These are the activations of a small neural network, seen along a few directions. Each row is one input.
Each table varies a few parts of the input and shows all the possible inputs, shuffled.
Descriptions start from the smaller parts, as in this example, which fits no table here: one of 4 places along a line, together with either a single point or one of 9 places around a ring or (one of 3 separate values, together with one of 8 places around a ring).
Shared parts are said once, and a part with two or three values counts as separate values.
(in the rows, 128 means zero)

Other details of the inputs vary at random and push rows far along two fixed directions, the same in every table; ignore that.

Table:
x1: [130 127 123 121 124 119 128 133 130 135 130 123]
x2: [132 133 134 120 124  92 145 154 140 126 128 132]
x3: [115 117 123 160 127 162 124 111 122 119 132 108]
x4: [129 127 114 139 119 140 113 111 112 147 132 115]
x5: [126 128 140 128 138 140 133 125 131 118 124 138]
x6: [136 136 136 110 132 109 131 134 129 139 126 149]
x7: [121 122 120 135 124 136 120 117 120 142 137 115]
x8: [117 119 132 113 136 124 132 128 134 136 129 134]
x9: [134 130 123 133 126 144 110 116 118 127 124 128]
x10: [118 127 155 126 148 120 162 166 159  75 115 145]
x11: [134 138 140 108 132 102 132 141 129 137 126 153]
x12: [118 128 158 127 149 121 162 167 159  73 116 146]
x13: [104 108 127 140 138 166 122 107 125 123 131 121]
x14: [157 152 127  79 109  34 133 158 127 188 133 151]
x15: [112 114 123 156 129 163 123 111 122 120 134 106]
x16: [132 125 117 143 126 169 105  95 113 130 126 117]
x17: [121 118 118 141 126 155 118 109 120 133 134 110]
x18: [120 118 116 142 125 155 119 109 120 131 136 110]
x19: [136 131 116 111 117 102 115 130 118 164 136 130]
x20: [129 133 133 117 122  88 148 150 141 130 133 132]
x21: [124 126 120 141 119 132 120 115 116 146 136 118]
x22: [118 119 122 156 124 158 126 110 121 122 132 109]
x23: [131 125 118 144 125 167 100  98 109 130 127 121]
x24: [138 133 122 124 126 130 119 122 125 130 125 130]
x25: [140 137 130 107 128 109 120 124 121 158 126 148]
x26: [124 129 136 131 128 109 150 146 142 115 129 123]
x27: [129 126 121 123 123 120 123 134 127 137 130 125]
x28: [118 119 119 148 126 160 123 112 122 119 131 110]
x29: [118 118 121 152 129 166 121 113 122 118 126 107]
x30: [126 126 127 134 132 148 115 109 117 139 128 135]
x31: [140 137 124 112 123 118 104 109 105 173 132 147]
x32: [126 130 134 124 130 112 148 150 144 110 123 123]
x33: [124 121 126 145 133 176 108  89 110 137 128 126]
x34: [128 128 133 131 133 148 120 109 118 133 129 136]
x35: [129 129 122 132 119 118 127 123 122 145 135 122]
x36: [130 129 126 116 125 107 136 145 136 129 130 128]
x37: [118 119 130 149 138 175 121 101 122 115 126 125]
x38: [127 129 135 130 129 114 151 150 145 106 125 123]
x39: [167 155 114  71 107  62  87 110  89 238 139 167]
x40: [133 131 130 128 130 134 129 128 131 110 124 130]
x41: [115 117 124 151 128 158 126 109 123 125 134 106]
x42: [125 130 146 127 141 118 156 167 158  69 114 135]
x43: [132 134 145 119 138 112 155 160 154  82 116 136]
x44: [122 123 123 141 122 138 126 113 122 138 136 116]
x45: [135 133 125 127 126 131 118 124 122 125 125 131]
x46: [116 124 153 143 147 146 167 159 165  41 113 124]
x47: [124 121 117 149 124 156 115 111 117 131 129 110]
x48: [123 121 119 134 124 136 116 117 119 145 136 116]
x49: [131 134 145 120 137 110 155 161 154  80 119 137]
x50: [132 130 126 130 130 134 122 131 130 116 121 130]
x51: [132 131 135 126 135 127 140 142 144  99 118 130]
x52: [128 126 119 146 125 168 104  98 109 126 128 120]
x53: [116 120 131 151 138 175 119 103 120 115 127 127]
x54: [143 138 117 115 119 116 107 120 114 153 128 137]
x55: [118 128 157 126 148 120 162 167 159  74 116 146]
x56: [117 118 131 150 138 175 117 105 121 116 124 127]
x57: [130 135 142 112 136 103 141 149 139 122 123 150]
x58: [122 120 121 151 128 161 124 111 122 121 128 106]
x59: [116 121 142 106 140 102 148 157 149 116 125 143]
x60: [152 143 116 103 116 101 107 121 113 167 129 141]
x61: [134 134 130 111 124  98 141 148 138 131 127 130]
x62: [127 127 121 123 123 119 126 134 127 135 132 124]
x63: [131 127 117 138 119 135 116 116 115 145 131 118]
x64: [124 127 122 130 121 120 125 125 122 145 137 121]
x65: [139 139 128 111 117  82 139 146 132 148 132 135]
x66: [118 118 117 144 125 154 117 111 119 131 136 111]
x67: [123 121 118 136 123 143 115 107 116 149 137 112]
x68: [123 122 121 151 131 170 116 109 122 107 124 117]
x69: [122 123 121 138 123 137 123 114 120 140 137 114]
x70: [118 119 129 150 139 176 122 102 123 114 126 125]
x71: [124 132 146 127 141 116 159 167 159  68 116 135]
x72: [132 128 116 136 118 135 119 112 116 145 133 117]
x73: [120 129 156 123 149 117 167 164 162  76 115 144]
x74: [146 140 121 108 120 104 111 132 120 151 125 141]
x75: [136 132 117 119 112 102 114 122 113 172 138 130]
x76: [127 127 119 134 123 136 119 119 119 140 129 116]
x77: [133 132 123 111 120  97 128 135 126 154 137 128]
x78: [130 126 121  98 125 106 113 117 117 176 135 142]
x79: [148 141 124 106 122 104 117 129 122 149 125 140]
x80: [145 142 127  91 117  64 135 161 134 155 128 144]
x81: [135 135 131 112 126  98 141 149 137 132 124 128]
x82: [117 124 148 142 146 143 165 159 164  47 114 125]
x83: [137 137 143 106 133 103 136 140 132 135 125 151]
x84: [120 119 119 147 126 161 124 110 124 119 131 109]
x85: [141 137 118 113 117  99 123 131 120 158 131 128]
x86: [131 134 141 113 137 106 138 150 139 123 121 150]
x87: [120 127 133 131 126 109 147 145 139 118 133 126]
x88: [127 126 119 142 121 139 123 118 119 135 132 116]
Each input here is: one of 4 places along a line, together with either a single point or (one of 2 separate values, together with one of 5 places along a line) or one of 11 places around a ring.
Question: The inputs of x6 and x33 match in every part but the place on the line of 4. If x84 is changed in the same way as x6 into x33, which row does it become?
Answer: x61
Question: The inputs of x87 and x20 match in every part but the place on the line of 4. If x64 is changed in the same way as x87 into x20, which row does it become?
Answer: x69
Question: The inputs of x22 and x2 match in every part but the place on the line of 4. If x13 is changed in the same way as x22 into x2, which row does it become?
Answer: x59
Question: Which other rows does x40 become when the choice among 2 separate values takes its other values? List them by row number.
Answer: x39
Question: Which other rows does x74 become when the place on the line of 5 takes its other values? List them by row number.
Answer: x9, x23, x42, x50
Question: Which other rows does x54 become when the place on the line of 4 takes its other values? List them by row number.
Answer: x16, x60, x74
Question: Which other rows does x25 become when the choice among 2 separate values takes its other values? List them by row number.
Answer: x51

Table:
x89: [126 128 133 135 130 131 133 127 128 127 129 129]
x90: [122 127 144 131 139 128 151 143 146  98 122 133]
x91: [116 120 132 150 133 158 130 115 127 112 130 120]
x92: [154 148 125  87 114  65 117 135 114 192 133 155]
x93: [132 132 126 136 125 129 128 130 127 123 125 126]
x94: [118 119 114 138 115 117 137 136 132 136 139  96]
x95: [107 114 139 146 142 155 143 132 142  92 126 122]
x96: [151 146 125  96 119  83 120 139 123 157 128 147]
x97: [143 137 120 111 119 112 108 121 113 161 129 136]
x98: [135 126 112 146 123 178  93  81 100 147 128 116]
x99: [112 121 149 125 147 125 161 159 160  79 120 136]
x100: [131 131 126 135 125 127 127 129 127 122 127 127]
x101: [122 123 114 141 112 115 140 134 132 134 139  95]
x102: [121 123 132 126 134 132 130 128 131 127 129 133]
x103: [135 131 123 105 127 116 112 117 117 164 131 144]
x104: [126 127 133 129 132 132 132 125 130 123 128 133]
x105: [135 129 116 124 121 132 104 112 111 155 131 130]
x106: [122 125 133 128 133 132 130 128 130 127 128 132]
x107: [135 131 122 122 125 135 111 116 117 141 127 130]
x108: [142 136 119 113 118 111 108 122 113 162 130 135]
x109: [132 130 129 122 133 134 126 130 130 118 122 132]
x110: [116 118 135 138 140 158 132 119 133 107 124 127]
x111: [109 113 116 160 119 146 144 127 136 107 138  85]
x112: [135 136 133 121 127 105 139 148 138 115 124 136]
x113: [139 135 125 111 124 115 114 114 115 161 131 142]
x114: [145 138 115 109 113 109  97 101  99 193 138 140]
x115: [135 126 107 132 118 156  86  86  96 169 134 124]
x116: [121 125 131 132 131 129 131 129 128 130 130 128]
x117: [107 105 120 184 138 237 105  63 108 108 128  98]
x118: [122 126 143 123 141 124 152 159 155  80 117 134]
x119: [124 127 131 135 128 129 132 127 127 128 132 128]
x120: [126 126 125 139 128 140 123 125 125 122 126 123]
x121: [140 141 140 104 132  92 147 160 147 108 120 145]
x122: [127 133 143 109 133  89 150 161 146 122 125 143]
x123: [119 123 130 130 131 130 130 130 129 130 131 130]
x124: [128 127 126 129 128 128 125 132 128 124 127 128]
x125: [121 127 143 120 139 117 148 148 146 107 123 138]
x126: [132 132 128 130 127 130 127 128 128 119 126 129]
x127: [136 139 142 116 132  96 151 163 149 102 119 139]
x128: [129 132 140 130 137 127 148 149 147  88 118 130]
x129: [138 135 123 120 118 110 116 119 112 168 134 134]
x130: [129 131 135 135 132 126 143 144 141  99 121 128]
x131: [117 117 114 136 116 116 137 136 133 135 140  97]
x132: [122 118 121 144 134 177 112 103 120 113 125 119]
Question: The inputs of x131 and x101 match in every part but one. If x124 is changed in the same way as x131 into x101, which row does it become?
Answer: x93
Question: The inputs of x92 and x106 match in every part but one. If x117 is changed in the same way as x92 into x106, which row does it become?
Answer: x110
Question: What is each input in this table made of?
Answer: one of 4 places along a line, together with either a single point or (one of 2 separate values, together with one of 5 places along a line)
Question: Which other rows agree with x126 in the place on the line of 4? List them by row number.
Answer: x91, x96, x100, x104, x111, x112, x113, x114, x119, x121
Question: Which other rows does x89 become when the choice among 2 separate values takes its other values? List them by row number.
Answer: x130

Table:
x133: [138 137 129 106 127 107 113 129 120 147 130 156]
x134: [111 124 162 143 156 144 180 177 176  17 106 138]
x135: [123 125 124 131 124 121 122 127 120 153 134 127]
x136: [125 128 135 117 135 132 118 119 122 136 127 147]
x137: [120 119 118 125 123 122 125 129 126 146 136 118]
x138: [113 121 137 122 135 104 163 167 157  96 127 120]
x139: [136 134 124 132 117 118 125 118 120 145 134 123]
x140: [121 120 119 145 122 150 130 112 125 120 135 104]
x141: [108 108 129 181 143 229 110  86 118  75 125 110]
x142: [146 138 113 104 107  87 117 122 117 175 140 126]
x143: [141 135 131 125 132 137 125 123 130 117 116 142]
x144: [134 130 114 117 114 109 121 121 118 161 137 118]
x145: [123 122 120 131 124 125 133 128 131 129 135 114]
x146: [142 137 132 117 134 133 120 118 124 134 118 141]
x147: [112 112 135 153 148 197 122 100 127  97 118 123]
x148: [124 125 124 152 122 151 126 108 118 127 133 112]
x149: [137 137 141 107 140 120 133 137 135 125 118 148]
x150: [130 127 137 115 137 134 116 120 122 140 124 144]
x151: [124 127 124 131 124 122 124 127 120 150 133 125]
x152: [109 111 127 164 132 173 124 110 121 119 130 108]
x153: [141 139 122 116 115  96 122 126 115 168 134 131]
x154: [147 145 135 107 131 106 129 144 132 124 119 150]
x155: [130 130 123 132 122 120 124 123 120 148 134 125]
x156: [125 123 118 126 121 121 127 126 126 143 135 116]
x157: [123 120 119 125 122 120 125 128 126 147 135 117]
x158: [146 149 139 108 124  54 172 219 176  57 108 127]
x159: [127 128 132 119 133 131 115 116 120 137 130 149]
x160: [128 129 124 132 122 121 124 124 120 149 133 125]
Question: What is each input in this table made of?
Answer: either a single point or one of 11 places around a ring or (one of 2 separate values, together with one of 8 places along a line)
Question: Which other rows does x139 become when the choice among 2 separate values takes its other values? List them by row number.
Answer: x142

Table:
x161: [116 117 124 166 130 177 132 115 132  87 126  99]
x162: [157 154 141  58 126  32 135 173 138 165 123 177]
x163: [116 116 122 163 131 179 128 115 131  86 125  99]
x164: [134 127 116 135 125 166  87  78  93 171 133 133]
x165: [150 140 115  95 119 108  90 106  99 193 131 153]
x166: [115 118 117 128 116 104 136 132 126 160 146 108]
x167: [127 139 171  94 153  65 193 211 187  56 110 164]
x168: [ 93 105 141 145 142 145 155 134 146 107 135 117]
x169: [131 128 118 139 121 139 122 122 124 124 128 114]
x170: [127 128 135 133 135 144 123 115 122 128 126 140]
x171: [131 127 116 136 121 138 119 123 124 123 127 113]
x172: [131 129 120 141 121 136 124 122 123 126 129 114]
x173: [150 141 119  99 118 108  94 104  99 194 132 153]
x174: [115 121 137 160 135 151 154 142 148  70 123 108]
Question: What is each input in this table made of?
Answer: one of 2 separate values, together with either a single point or one of 6 places along a line
Question: Which other rows does x174 become when the place on the line of 6 takes its other values? List them by row number.
Answer: x161, x163, x169, x171, x172
Question: Which other rows does x173 become when the choice among 2 separate values takes its other values? List them by row number.
Answer: x161
